[-17  23  -6  25 -39  18 -55  49  47  38  38  -7  39 -27  52 -45  37  -6
 -39 -22  15 -43  11 -45  -2  34 -20  -3  10  -7  11   4  13  42 -16  27
  28 -41 -13  42 -18   5  52 -45  19  12 -66  19 -10  44  -1 -26 -38 -17
   8  24  12] -> (137)
[ -2  18   0  24  -5  26 -20  30  32  36  28  14  25  -1  14 -10  20   3
   6  13  11  -5  30 -15  13  11  16  -8  13  -3 -10   8   0  12 -10  12
  25 -15   1  22   0  22  30 -10  28  28 -20  -6  13  31  -5 -10  10  -7
  25  20   9] -> (133)
[ 10 -26  12 -35  -6 -39   4 -13  17   8  -3 -11  10  18 -17 -18  -8  -2
 -28 -25  -3  -1 -48  29 -25   9 -34  32 -14  16  38  -5  18  14  32   2
 -34  29  12 -17   8 -36 -29  16 -39 -46  18  35 -19 -38  21  15 -31  20
 -42 -22  -4] -> (10)
[-30  52 -14  34 -13  -2 -36  31  48   0  30 -44  59 -44  42 -48  16  17
 -43 -83   2 -54 -52 -67  10  35 -71  13  10   1  70   3  36  38 -16  30
  30 -42 -50  55 -41 -27  40 -66 -32 -24 -37  71 -53  38  39  15 -75 -13
 -31  19  21] -> (110)
[ 22 -60  26 -54 -59 -36  -2  -4 -45 -27 -26  -3 -52   7  67  -7  30 -29
 -65  10  20 -14 -11  48 -54  36 -16  39 -17  16  13  -2  17  56  49  18
 -43  28  52 -17  27 -26  -6  26  -4 -33 -37  21   8 -33  -4 -31 -37  22
 -27 -17  -8] -> (183)
[ 0  0  0  0  0  0 -1  0  0  0  0  0  0  0 -1  0  0  0  0  0  0  0  0 -1
  0  0  0 -1  0  0 -1  0  0 -1 -1  0  0 -1 -1  0  0  0  0  0  0  0  0 -1
  0  0  0  0  0  0  0  0  0] -> (31)
[ 12 -11  13 -14  -1 -14  18  -8 -17 -18 -11  -3 -13   8  17  10   4   2
 -10  -2   6   5 -15  23  -9  12  -9  22  -2  14  22   3  14  15  23   7
 -13  21  16  -4  12 -11  -8  16 -11 -16  11  21  -1 -14  13   9  -9  16
 -14  -5   3] -> (200)
[-10   9  -6   8 -14   3 -21  14  15   8  11  -8  14 -14  15 -19   9  -2
 -16 -16   2 -19  -4 -21  -1  10 -14  -3   1  -5   6  -1   4  12  -9   8
   9 -18 -11  14 -11  -3  16 -21   0  -1 -24   9 -10  14   1  -8 -19  -9
  -2   6   3] -> (116)
[-11  12  -6  12 -16   6 -25  19  21  13  15  -8  19 -15  19 -22  13  -2
 -18 -16   4 -22  -1 -25   0  13 -14  -3   3  -4   7   0   6  16 -10  11
  12 -21 -12  19 -12  -1  21 -24   3   2 -28  10  -9  19   1  -9 -20 -10
   0   9   5] -> (155)
at: [ 1 -9]	(155), 51
at: [ 18  -8 -17 -18 -11  -3 -13   8  17  10   4]	(200), 7

[-10  -7  36 -26  21 -24  16 -12  -5  -2  -2  13 -11   4  -8] -> (31)
[ -5   7 -39 -28 -18  24  24  27  20  -2 -15 -29 -11 -38   3] -> (137)
[ 11  -2  16  -2  -7  36  -5 -26 -12  21 -24 -20   5  -6   1] -> (26)
[ 11   5 -14 -26  14  10   6  23  23  13  -6  41  37 -17  14] -> (116)
[ 39 -13  -8   1  -5   6   1 -21  10  65  -5  -7  23  -9  54] -> (110)
[ -5   7 -39 -28 -18  24  24  27  20  -2 -15  27   1 -36  43] -> (200)
[ -8   5  -9   4  33 -15  14  -1  12 -22   6 -13 -13  -3  -1] -> (7)
[ 32   7  11  -5   4 -27  30 -12   8  35 -26  24   4  23  46] -> (10)
[-13  -7 -14 -10  14  -1   4   9   4 -11   6   0   2 -24  -9] -> (183)
[-11 -11  -5 -12  30 -27   4  11 -12 -17  12 -18   5  -7 -16] -> (155)
at: [ 11  -5   4 -27  30 -12]	(10), 3
at: [36 -5]	(26), 6
at: [-14 -26  14  10   6  23  23  13  -6  41  37]	(116), 3
at: [ -7  36 -26  21 -24  16 -12  -5  -2  -2]	(31), 2

[-19 -41  12 -25  -9  33  17] : (116)
[-73 -80  -2  83 -20  33 -26] : (200)
[ 11 -58  22  11   1  56 -11] : (183)
[  7 -49  19   0  -9  52   3] : (155)
[-73 -80  10  -5   9  78 -23] : (137)
[-14 -49  11 -20   1  -1  33] : (133)
[-22 -38  12  -4  25  56 -42] : (10)
[-54 -56   9 -28  -5  38  -3] : (7)
[ 15 -78  33  -2 -20  83 -26] : (111)
at: [ 33  -2 -20  83 -26]	(111), 3
at: [-73 -80  10  -5   9]	(137), 1

[81 80 81 81] = (10)
[80 80 82 82] = (183)
[79 79 82 81] = (7)
[80 80 83 83] = (116)
[85 84 86 86] = (110)
[81 81 84 83] = (111)
[80 80 79 82] = (26)
at: [79 82 81]	(7), 2
asked: [80 80 79 82]	(26)
asked: [80 80 83 83]	(116)
at: [79 79 82]	(7), 1
at: [81 80]	(10), 1
at: [80 80 79]	(26), 1

[-63  43 -54  -2 -60  20 -47  13  -7 -24  -4 -53 -61  -9  55 -51 -59  12
  45  45  38 -51  42 -66  -9   0  57 -59 -56 -42   0  16 -13  24  43   7
  11 -49  11 -47  -4] : (200)
[-22  41 -39  33 -20 -31 -56  35  26 -54  27 -35 -49 -57  48 -53 -27  43
  52  51  59 -64  58 -39  35 -48  48 -19 -58  -8  35 -35  36 -31  24  40
  45 -48  38  21  56] : (116)
[-14  15  23 -55 -48  48  46 -53 -55  43 -56 -41  31  58  28  47 -29 -23
 -35 -46  -6  54 -55   4 -67  52  52 -25  62 -37 -58  60 -47  60  44 -52
 -57  38 -48  -6  54] : (110)
[ 50 -52  41  32  63 -24  10  12  37   5  29  58  30 -16 -58   9  62   4
 -33 -33 -22  12 -12  54  33 -14 -53  64  16  57  37 -22  29 -34 -57  16
  15  18  19  47 -16] : (155)
[ -5 -26  30 -52 -14  46  56 -54 -57  60 -59 -13  17  58 -17  48  -8 -44
 -52 -47 -46  56 -44  16 -55  50  36  -6  46  -7 -60  61 -49  49  26 -64
 -62  11 -55  15  63] : (137)
[ -6 -38  19 -54 -32  58  61 -53 -51  47 -42  -5  11  54 -35  49  -3 -44
 -52 -62 -30  35 -61   9 -45  57 -13 -11  49 -18 -44  52 -32  51   1 -53
 -55  46 -55  17  59] : (133)
[ 35  -5 -16  56  46 -63 -58  58  46 -54  60  37 -29 -60 -14 -43  14  38
  31  52  24 -48  52 -11  52 -58 -38  37 -38  47  50 -54  37 -46 -38  57
  51 -37  63  -6  54] : (7)
[-22  41 -39  33 -20 -31 -56  35  26 -54  27 -35 -49 -57  48 -53  -6 -29
 -23 -35 -46  54  58 -39  35 -48  48 -19 -58  -8  35 -35  36 -31  24  40
  45 -48  38 -44 -51] : (10)
asked: [-14  15  23 -55 -48  48  46 -53 -55  43 -56 -41  31  58  28  47 -29 -23
 -35 -46  -6  54 -55   4 -67  52  52 -25  62 -37 -58  60 -47  60  44 -52
 -57  38 -48  -6  54]	(110)
at: [-29 -23 -35 -46  -6  54]	(110), 17
at: [ 35  26 -54  27 -35 -49 -57  48 -53 -27  43]	(116), 8
asked: [-22  41 -39  33 -20 -31 -56  35  26 -54  27 -35 -49 -57  48 -53 -27  43
  52  51  59 -64  58 -39  35 -48  48 -19 -58  -8  35 -35  36 -31  24  40
  45 -48  38  21  56]	(116)
at: [ 12  37   5  29  58  30 -16 -58   9]	(155), 8
at: [ 56 -44  16]	(137), 22

[-10  -7 -15  29   5   3 -34 -36  33  -3  -7   5  -2  21 -38   7  -8  29
 -29  -2  -3  64  49 -47   7  32  18  71   4 -62   2 -21  -4   2] -> (155)
[ 19  -1  -9 -44   4 -33  11  -6 -20  -7  -7 -51   6   4 -13 -20   5   5
 -41 -55 -11  49  64 -47  -2   5  23 -27   6  20   5  34  32  -7] -> (133)
[ 19  -1  -9 -44   4 -33  11  -6 -20  -7  -7 -51   6   4 -13 -20   5   5
 -41 -55  -3   4 -21  32  71 -19   2   7 -62 -22  18  40  32  -7] -> (7)
at: [ -3  64  49 -47   7  32  18  71   4 -62   2 -21]	(155), 21
at: [ 49  64 -47]	(133), 22
at: [-15  29   5   3 -34]	(155), 3
at: [-47  -2   5  23 -27   6  20]	(133), 24
asked: [ 19  -1  -9 -44   4 -33  11  -6 -20  -7  -7 -51   6   4 -13 -20   5   5
 -41 -55  -3   4 -21  32  71 -19   2   7 -62 -22  18  40  32  -7]	(7)
at: [ 29 -29]	(155), 18

[  6  -3  36  39 -15]  (116)
[ 35  52  19 -38   8]  (133)
[-29  36  38 -61 -53]  (111)
[  1 -29  35  38 -61]  (183)
[ 86 -33 -34 -38  -1]  (7)
at: [-29  36  38]	(111), 1
at: [ 6 -3 36]	(116), 1
at: [-29  35  38 -61]	(183), 2
at: [ 6 -3 36 39]	(116), 1

[-25 -44  30 -18 -45  -6 -15 -73] = (155)
[ 18  40   8 -18 -45  -6 -15 -73] = (31)
[-44   8 -18 -25 -27  18  38  -3] = (133)
at: [  8 -18 -25 -27  18  38  -3]	(133), 2
at: [-25 -44  30 -18]	(155), 1
at: [ 18  40   8 -18]	(31), 1
at: [18 38]	(133), 6
at: [-44   8 -18 -25 -27]	(133), 1
at: [-44   8 -18 -25]	(133), 1

